Each row below holds a small network's activations on one input, seen along a few directions.
Each table varies a few parts of the input and shows all the possible inputs, shuffled.
Descriptions start from the smaller parts, as in this example, which fits no table here: one of 4 places along a line, together with either a single point or one of 9 places along a line or (one of 3 separate values, together with one of 5 places around a ring).
Shared parts are said once, and a part with two or three values counts as separate values.
(in the rows, 128 means zero)

Table:
R1: [186  75 122 119 156 106 133 114 135 154 147 143]
R2: [128 139 140  90 110 150 133 161 114 168 126 133]
R3: [163 100 147  85 130 143 118 135 159 176 164 146]
R4: [121 112 168 110 124 115 144 117 124 132 140  86]
R5: [ 96 156 132 141 101 101 137 115 162 111  85 115]
R6: [110 131 121 134  95 125 125  98 127 134 121  79]
R7: [106 132 107 162 127  83 153 118 137 120  91 161]
R8: [136 155 142 105 122 120 128 113 112 142 104  88]
R9: [ 83 157 131 127 100 121 138 139 160 142 109 163]
R10: [170  97 158 117 139 123 105 116 152 157 130  87]
R11: [131 119 115 161 126 121 161 102  98 136 121 131]
R12: [104 142 138 125 103 160 146 123 124 160 139 133]
R13: [152 114 116 123 137 112 148 141  91 146 107 130]
R14: [109 165  92 142 157 181  75 169 141  63 156 160]
R15: [125 167  93 158 152 161  75 145 141  32 132 114]
R16: [111 116 169  98 120 135 146 141 120 161 166 134]
R17: [135  85 142 126 131 106 149 108  93 132 125 142]
R18: [138 144  71 180 174 142  91 148 115  39 140 159]
- The inputs of R10 and R3 match in every part but one. If R8 is changed in the same way as R10 into R3, which row does it become? => R2
- What is each input in this table made of? => one of 3 separate values, together with either a single point or one of 5 places along a line
- Change only the place on the line of 5 in R13. List by row number the other rows that result. => R1, R7, R11, R17

Table:
R19: [183  58 157 102 147  99 171 104  63 203 132 120]
R20: [139 156 117 152 163 161  95 138 122  26 134  80]
R21: [126 125  94 143 139 153  81 124 126  53 142 120]
R22: [ 24 190 120 166  81 130 167 137  92 108 101 154]
R23: [125  70 211  76  89 113 169 103 164 230 122 106]
R24: [ 97 183  93 172  95  78 148 100 151  91  29 120]
R25: [144 146  83 130 168 151  87 196 143  69 151 184]
R26: [153  74 171  95 120  68 186  93 119 221 148 125]
R27: [138 115 183  46  80 139 136 123 131 232 130  76]
R28: [142 144  79 182 156 165  99 131 143  93 161 151]
R29: [137 147 100 146 170 151  69 158 153  83 157 174]
- What is each input in this table made of? => either one of 2 separate values or one of 4 places along a line or one of 5 places along a line
- Which other rows belong to the same alternative as R24? List them by row number. => R22

Table:
R30: [136 112 176  77  95 107 162 101  90 223 141 102]
R31: [ 85 194 113 166 136 159  98 149 180  24 126 114]
R32: [164 152  77 155 195 133  77 179 121  18 133 178]
R33: [ 79 163  91 159 139 174  61 152 112  20 131 124]
R34: [ 92 174  67 202 139 119 145 118  81  46  97 139]
R35: [116  69 193  97  99  99 183 104 147 222 134 142]
R36: [182  86 162  70 107 107 159 117 127 226  97  71]
R37: [160 165  65 204 180 169  58 148 144  47 138 163]
R38: [150 115 172  71  80 127 167 130  90 234 109  83]
R39: [130  74 179  99  93 104 178 117  94 215 175 108]
R40: [137 103 180  69  77 116 178 133 144 240  79 112]
R41: [122 103 191  80  99  84 165  95 146 233 128 129]
R42: [169  83 166  76 123  87 153  88 128 215 129  90]
R43: [131 102 187  82 106 109 165  90  93 221 150 109]
R44: [115 176  78 154 176 130  85 192 138  34 130 199]
R45: [ 72 168  92 159 122 152  57 147 160  26 116 141]
R46: [128  82 184  99 102 111 174 102  94 215 163 112]
R47: [149 154  51 162 146 170  74 136 147  28 145 153]
R48: [140 104 178  70  93 131 173 118  89 226 112 101]
R49: [124  99 185  75  93  95 171 104 143 229 111 131]
R50: [ 98 176  50 159 124 168  85 148 167  44 143 171]
R51: [164  45 169  97 120  85 169 104 132 208 164  95]
R52: [161  53 174  98 129  90 164  87 132 206 152 100]
R53: [136 152  69 202 150  98 132 105 111  34  80 134]
R54: [174  74 168  68 121 111 165 105 127 219  99  88]
R55: [111 187  66 204 162 165  67 162 161  64 134 184]
R56: [121 146  93 161 143 155  48 134 141  10 117 123]
R57: [163  74 178  82 133  89 156  77 131 213 138  97]
R58: [103 171  47 158 144 189  88 153 120  39 158 155]
R59: [ 85 175  74 201 125  93 141 116 126  53  77 156]
R60: [ 92 188 113 165 155 182 102 156 135  19 142 100]
R61: [120 169  75 153 190 153  89 195  90  27 145 180]
R62: [137 171 115 169 158 164  87 136 161   9 130  99]
R63: [118  62 187  97  90  93 187 120 147 223 146 137]
R64: [131 105 180  68  86 106 173 123 144 237  90 121]
R65: [114 181  62 201 178 188  71 166 114  57 149 164]
- What is each input in this table made of? => one of 3 separate values, together with either a single point or one of 5 places along a line or one of 6 places along a line
- The inputs of R31 and R60 match in every part but the choice among 3 separate values. If R64 is changed in the same way as R31 into R60, which row does it become? => R48
- Start at R44 and move only the place on the line of 5, one step at a time. The first step leads to R55. Which rows follow, in order? => R50, R45, R31
- Change only the choice among 3 separate values in R50. List by row number the other rows that result. => R47, R58
- Change only the choice among 3 separate values in R30. List by row number the other rows that result. => R42, R49

Table:
R66: [ 81 151 126 142 109 133 131 137 142 123 133 155]
R67: [140  76 189  84 118  82 181 110 112 202 128 116]
R68: [118 148 109 157 124 113 147 112  96 100  96 115]
R69: [147  92 167  87  90 115 164  97 133 239 124 101]
R70: [164 105 110 148 165 133 119 120 108 101 156 127]
R71: [136 115 126 120 147 167 107 147 108 122 175 135]
R72: [128 137 116 118 137 143 113 161 126 138 143 166]
R73: [154 126 100 148 157 110 124 134 126 117 122 158]
R74: [150 132 122 114 141 133  98 147 159 118 123 134]
R75: [104 145 132 138 113 125 118 124 174 104 112 123]
R76: [159 112 132 114 150 155  89 131 140 102 157 102]
R77: [107 134 105 169 124 101 140 107 140 100 110 149]
R78: [113 156 130 123 110 137 124 125 130 102  97  89]
R79: [ 91 163 127 130 107 144 138 141  97 123 118 121]
- What is each input in this table made of? => either one of 2 separate values or (one of 3 separate values, together with one of 4 places along a line)
- Change only the choice among 3 separate values in R73. List by row number the other rows that result. => R72, R74
- Which other rows belong to the same alternative as R69? List them by row number. => R67
